Each row below holds a small network's activations on one input, seen along a few directions.
Each table varies a few parts of the input and shows all the possible inputs, shuffled.
A made-up example of a description, with smaller parts first: values(3) and (point or ring(9) or (line(6) and ring(8))).
Shared parts are said once, and a part with two or three values counts as separate values.
(in the rows, 128 means zero)

Other details of the inputs vary at random and push rows far along three fixed directions, the same in every table; ignore that.

Rows:
r1: 156, 136, 141, 148, 166, 93, 161, 69, 145, 20, 107
r2: 164, 145, 124, 149, 165, 103, 172, 75, 135, 42, 107
r3: 138, 137, 135, 143, 109, 105, 117, 107, 99, 122, 160
r4: 162, 136, 134, 129, 138, 96, 121, 137, 98, 127, 151
r5: 107, 116, 128, 102, 159, 194, 159, 160, 172, 132, 81
r6: 176, 160, 139, 129, 140, 103, 137, 148, 92, 108, 120
r7: 184, 145, 129, 141, 182, 113, 192, 83, 141, 13, 93
r8: 93, 105, 133, 166, 100, 99, 123, 44, 132, 60, 161
r9: 42, 107, 129, 106, 105, 207, 118, 139, 178, 173, 110
r10: 118, 128, 128, 121, 100, 147, 104, 154, 106, 173, 150
r11: 104, 88, 84, 160, 59, 69, 135, 40, 203, 120, 164
r12: 92, 136, 130, 103, 144, 200, 152, 158, 177, 138, 74
r13: 89, 130, 133, 105, 138, 187, 142, 160, 168, 136, 76
r14: 156, 157, 131, 124, 122, 114, 113, 173, 90, 162, 124
r15: 166, 147, 128, 114, 145, 116, 116, 181, 101, 167, 129
r16: 19, 65, 123, 136, 89, 164, 99, 83, 177, 143, 162
r17: 121, 116, 118, 143, 94, 99, 94, 99, 92, 158, 174
r18: 166, 145, 124, 120, 137, 114, 117, 173, 91, 179, 133
r19: 109, 127, 124, 100, 156, 196, 162, 156, 170, 128, 73
r20: 181, 151, 141, 127, 149, 97, 132, 148, 97, 107, 122
r21: 82, 106, 129, 119, 141, 160, 137, 113, 177, 112, 112
r22: 165, 141, 135, 116, 131, 119, 111, 182, 92, 158, 130
r23: 161, 139, 126, 117, 133, 116, 114, 167, 90, 180, 138
r24: 168, 142, 129, 117, 136, 117, 121, 172, 88, 172, 137
r25: 81, 96, 126, 165, 59, 70, 52, 77, 88, 171, 214
Description of these inputs: point or (line(4) and ring(6)).

Rows:
r26: 89, 103, 83, 117, 64, 138, 100, 136, 165, 230, 147
r27: 129, 133, 136, 124, 143, 148, 160, 122, 168, 84, 110
r28: 123, 129, 134, 135, 147, 124, 146, 96, 138, 107, 114
r29: 170, 137, 128, 135, 116, 105, 115, 125, 76, 127, 152
r30: 119, 123, 128, 125, 146, 139, 148, 128, 157, 87, 95
r31: 131, 132, 123, 125, 133, 133, 119, 168, 109, 185, 124
r32: 165, 153, 130, 134, 131, 97, 111, 127, 77, 131, 158
r33: 142, 124, 122, 131, 142, 125, 132, 117, 111, 101, 133
r34: 166, 138, 124, 140, 138, 96, 108, 132, 79, 137, 153
r35: 136, 148, 130, 130, 134, 118, 133, 133, 111, 138, 132
r36: 122, 126, 136, 125, 134, 147, 152, 120, 160, 82, 86
r37: 129, 119, 134, 101, 142, 175, 157, 162, 166, 126, 90
r38: 146, 135, 136, 136, 129, 113, 144, 110, 136, 85, 140
r39: 140, 146, 136, 140, 110, 105, 119, 125, 115, 112, 133
r40: 102, 119, 127, 108, 123, 185, 143, 164, 148, 164, 92
r41: 119, 144, 129, 119, 121, 162, 139, 162, 130, 160, 111
r42: 146, 129, 129, 144, 125, 109, 146, 100, 113, 98, 130
r43: 124, 130, 139, 132, 146, 117, 137, 101, 150, 86, 103
r44: 167, 144, 126, 115, 146, 130, 111, 183, 86, 177, 126
r45: 149, 137, 132, 119, 141, 128, 112, 135, 99, 148, 130
r46: 105, 115, 122, 133, 142, 145, 157, 108, 151, 96, 110
r47: 93, 125, 132, 139, 108, 132, 126, 102, 155, 97, 122
r48: 20, 58, 81, 165, 6, 99, 59, 29, 167, 208, 222
r49: 162, 145, 135, 129, 127, 86, 104, 143, 89, 144, 134
r50: 120, 123, 121, 103, 142, 175, 129, 172, 129, 155, 105
r51: 170, 132, 136, 129, 132, 85, 113, 128, 95, 137, 159
r52: 119, 123, 136, 138, 146, 115, 154, 76, 163, 57, 135
r53: 104, 125, 135, 109, 134, 157, 133, 148, 159, 141, 124
r54: 139, 115, 129, 140, 137, 102, 126, 114, 129, 113, 150
r55: 147, 147, 136, 147, 133, 81, 130, 92, 117, 73, 136
r56: 90, 109, 118, 127, 127, 152, 137, 125, 145, 132, 121
r57: 128, 117, 126, 100, 141, 162, 136, 182, 145, 156, 112
r58: 145, 124, 138, 128, 146, 110, 135, 109, 135, 106, 135
r59: 98, 114, 122, 138, 131, 135, 128, 118, 138, 140, 127
r60: 128, 120, 124, 141, 124, 99, 121, 113, 121, 100, 136
r61: 156, 137, 127, 140, 126, 83, 104, 141, 95, 139, 142
r62: 123, 120, 132, 141, 106, 109, 120, 106, 127, 102, 131
r63: 152, 142, 131, 123, 137, 113, 113, 170, 109, 155, 117
r64: 92, 94, 123, 119, 128, 155, 134, 128, 165, 123, 129
r65: 114, 122, 132, 123, 152, 152, 135, 101, 145, 102, 109
r66: 163, 140, 128, 115, 120, 139, 117, 166, 86, 161, 129
r67: 126, 118, 128, 110, 134, 146, 116, 180, 134, 182, 127
r68: 102, 135, 130, 121, 130, 150, 132, 141, 137, 156, 119
r69: 126, 138, 129, 145, 115, 118, 138, 107, 119, 116, 139
r70: 139, 114, 132, 133, 119, 117, 135, 111, 132, 103, 143
r71: 164, 156, 130, 131, 117, 118, 115, 145, 81, 141, 150
r72: 101, 139, 135, 111, 129, 155, 124, 156, 151, 142, 100
r73: 127, 144, 133, 115, 153, 157, 143, 134, 139, 112, 105
r74: 135, 140, 129, 137, 123, 130, 128, 112, 115, 107, 139
r75: 101, 117, 129, 135, 126, 127, 122, 99, 131, 137, 134
Question: The inputs of r45 and r65 match in every part but one. If r31 is changed in the same way as r45 into r65, which row does it become?
Answer: r59
Question: The inputs of r72 and r55 match in every part but one. If r44 is changed in the same way as r72 into r55, which row does it become?
Answer: r34
Question: What do these inputs look like to the network?
Answer: values(2) and (point or (values(4) and ring(6)))
Question: Change only the values(2) part in r67. List by row number the other rows that result.
Answer: r54
Question: Change only the values(4) part in r73. List by row number the other rows that result.
Answer: r53, r68, r72
Question: Change only the values(4) part in r65. List by row number the other rows that result.
Answer: r49, r51, r75
Question: Change only the ring(6) part in r43. List by row number the other rows that result.
Answer: r30, r36, r39, r63, r72
